A small network was shown many inputs. Here are its activations along a few directions, one row for each input.
Each table varies a few parts of the input and shows all the possible inputs, shuffled.
A made-up example of a description, with smaller parts first: one of 6 places along a line, together with either a single point or one of 9 places around a ring or (one of 3 separate values, together with one of 8 places around a ring).
Shared parts are said once, and a part with two or three values counts as separate values.

Other details of the inputs vary at random and push rows far along two fixed directions, the same in every table; ignore that.

Table:
r1: [ 19.8  31.7 -34.0 -19.2 -30.3 -20.5  22.3  -1.8   2.6  -3.3 -11.5 -17.3]
r2: [ 35.7  28.5 -65.9 -24.0 -37.4  10.6 -13.8  33.2 -10.7   9.9  -9.6 -10.9]
r3: [ 35.2  27.8 -66.3 -37.0 -19.5 -24.3  -3.0  29.5 -21.1  18.4 -28.6 -10.0]
r4: [-21.4 -28.7  47.0  13.3  15.6   9.9 -17.1 -12.8  -2.4   8.7  29.9  -1.2]
r5: [  2.4  -6.8 -14.6 -20.3  21.9  12.0 -40.5  38.3 -39.1  15.3   9.2  -3.4]
r6: [ 15.0  20.3 -32.4 -14.7 -34.2 -26.1  26.4  -5.1  17.0   4.3  -5.7 -18.4]
r7: [ -5.9  -5.8 -29.0   2.6 -25.7 -10.8  37.1 -28.8  62.3 -32.0  26.7 -32.5]
r8: [-10.8   5.7  48.3  10.1  22.7  10.1 -34.6  -0.5 -63.1  12.6   9.1  16.8]
r9: [ -3.1 -16.0 -38.3  11.5 -11.5 -24.3  38.0 -29.9  75.8 -39.3  15.0 -22.9]
r10: [-25.9 -37.5  91.0  45.8  23.2  31.0  16.9 -51.1  30.6 -15.1   9.5  19.9]
r11: [ -2.7  11.7  54.2  -3.3  21.3  -0.6 -33.6   9.6 -66.1  29.4  -1.6   3.7]
r12: [ -3.7  -5.7  24.4  -7.2  10.9  -1.0   5.7   5.9 -11.0  14.9 -24.7  20.7]
r13: [  8.7 -14.5  -7.2  -1.8  15.5  11.5 -39.9  30.0 -35.1  24.9   0.1  10.3]
r14: [ -9.5 -31.6  45.0  40.6  25.8  20.4  18.6 -31.9  32.9 -23.4  -4.2  16.8]
r15: [  4.7  -5.5 -40.4  13.5 -25.2  -9.4  40.5 -20.4  73.1 -36.2  -8.2  -3.7]
r16: [ 30.5  20.8 -79.1 -23.9 -21.1   2.6  -6.3  33.2   2.7  -6.2 -19.1  -6.8]
r17: [  5.5  13.8 -47.9 -11.6 -29.8  -0.1  18.5  -0.1  31.8 -14.2  12.1 -24.5]
r18: [-25.3 -11.9  17.5  -6.3  24.8  16.5 -12.8  18.7 -17.2  -2.5  11.7   9.3]
r19: [  6.6  25.5  -1.5 -25.2  22.0  -2.8 -30.5  40.4 -67.7  29.6 -19.6  14.4]
r20: [ -9.5 -19.8  34.7   8.8  12.7  21.8 -41.6  12.8 -35.7  32.0  15.1  12.1]
r21: [ 14.0  18.7   7.2 -15.9  23.8 -10.5 -38.5  26.0 -67.3  22.2 -19.0   2.7]
r22: [ 21.6  18.4 -30.9  -9.5 -35.4 -16.0  37.2 -13.1  37.6   5.9 -19.0 -10.2]
r23: [-36.8  -6.5  44.0  35.4  21.4 -18.3  32.3 -51.7  33.7 -43.8  11.1  12.2]
r24: [-45.2 -32.7  74.1  38.3   8.6  18.4  18.7 -30.4  36.5 -12.4  21.3  22.9]
Description of these inputs: one of 2 separate values, together with either a single point or one of 5 places along a line or one of 6 places around a ring.
- Change only the choice among 2 separate values in r1. List by row number the other rows that result. => r19
- List by row number the other rows that have the choice among 2 separate values in common with r2. => r1, r4, r6, r7, r8, r10, r11, r17, r20, r22, r24
- A walk changes only the place on the ring of 6. It starts at r15 and steps to r16. List the rest of the walk in order. => r18, r5, r9, r13

Table:
r25: [ -8.1  25.3 -31.0 -15.1 -36.8 -20.9  45.3 -11.1  35.9 -16.2   0.5 -12.9]
r26: [-33.7 -16.2  51.6  11.5  42.8  -7.9   1.1 -16.0  -7.6   2.7   3.8   9.2]
r27: [ 10.1   9.0 -40.3  -7.9 -13.5 -42.0  31.8 -12.1  33.8 -34.4  -6.3 -27.0]
r28: [  6.4   9.0 -25.8 -14.9 -35.1 -35.8  39.7  -9.2  46.3 -15.2  -7.7 -20.5]
r29: [ 23.9  27.1 -33.2   9.7 -19.9 -17.5  32.1 -39.9  43.7 -34.8  -3.4 -31.1]
r30: [-34.2 -40.4  41.8  12.1  31.1  19.9  -5.1  -7.5  11.9   7.1  21.2  10.5]
r31: [  8.4  17.8 -42.3 -27.3  -5.1  21.1 -48.9  53.6 -47.7  22.0   7.2  -4.7]
r32: [ 17.5  18.7 -43.5  11.2  -7.2 -16.0  31.2 -15.3  42.2 -36.2 -31.6   1.8]
r33: [ 26.6  13.1 -25.9 -37.3  -1.3   2.5 -26.5  33.8 -41.9  47.7 -19.0   0.5]
r34: [ 14.5  10.8 -32.6   7.2 -44.7 -25.5  38.3 -34.8  48.8  -8.8  -0.9 -10.6]
r35: [-15.8 -28.0  54.6  23.5  15.8  35.2 -13.6 -17.2   2.4  -3.7  26.4   3.4]
r36: [-43.7  -2.0  50.5   6.8  29.6  -5.0  12.4 -11.4 -19.1 -16.3  22.3  16.1]
r37: [-25.4 -33.0  46.9  33.1  13.8  14.7 -19.1 -12.1  10.0   0.5  28.2  13.9]
r38: [-12.3  -5.6  76.1  19.6   4.7  16.2  10.3 -19.5  -6.5  11.8   7.2   6.7]
r39: [-23.5 -17.5  64.5  18.2  18.5  16.2  12.7  -3.5  -4.1   4.9 -19.6  36.3]
r40: [ 34.4  -4.2 -41.4 -14.4   4.8  35.9 -44.2  49.4 -39.6  21.0 -19.3  18.1]
r41: [ 26.2  -4.3 -35.8 -27.7   1.6  15.4 -51.3  57.7 -51.9  26.6   1.6  -7.8]
r42: [ 28.7  20.3 -34.2  -8.5   0.8  -6.3 -46.3  15.1 -56.7  21.1 -10.6  -1.8]
- What do these inputs look like to the network? => one of 3 separate values, together with either a single point or one of 5 places along a line
- Changing only the choice among 3 separate values turns r35 into r29. The same change can be made to r40. Which row results? => r32
- List by row number the other rows that have the choice among 3 separate values in common with r34. => r25, r28, r33, r38, r39
- Change only the place on the line of 5 in r37. List by row number the other rows that result. => r30, r31, r35, r41
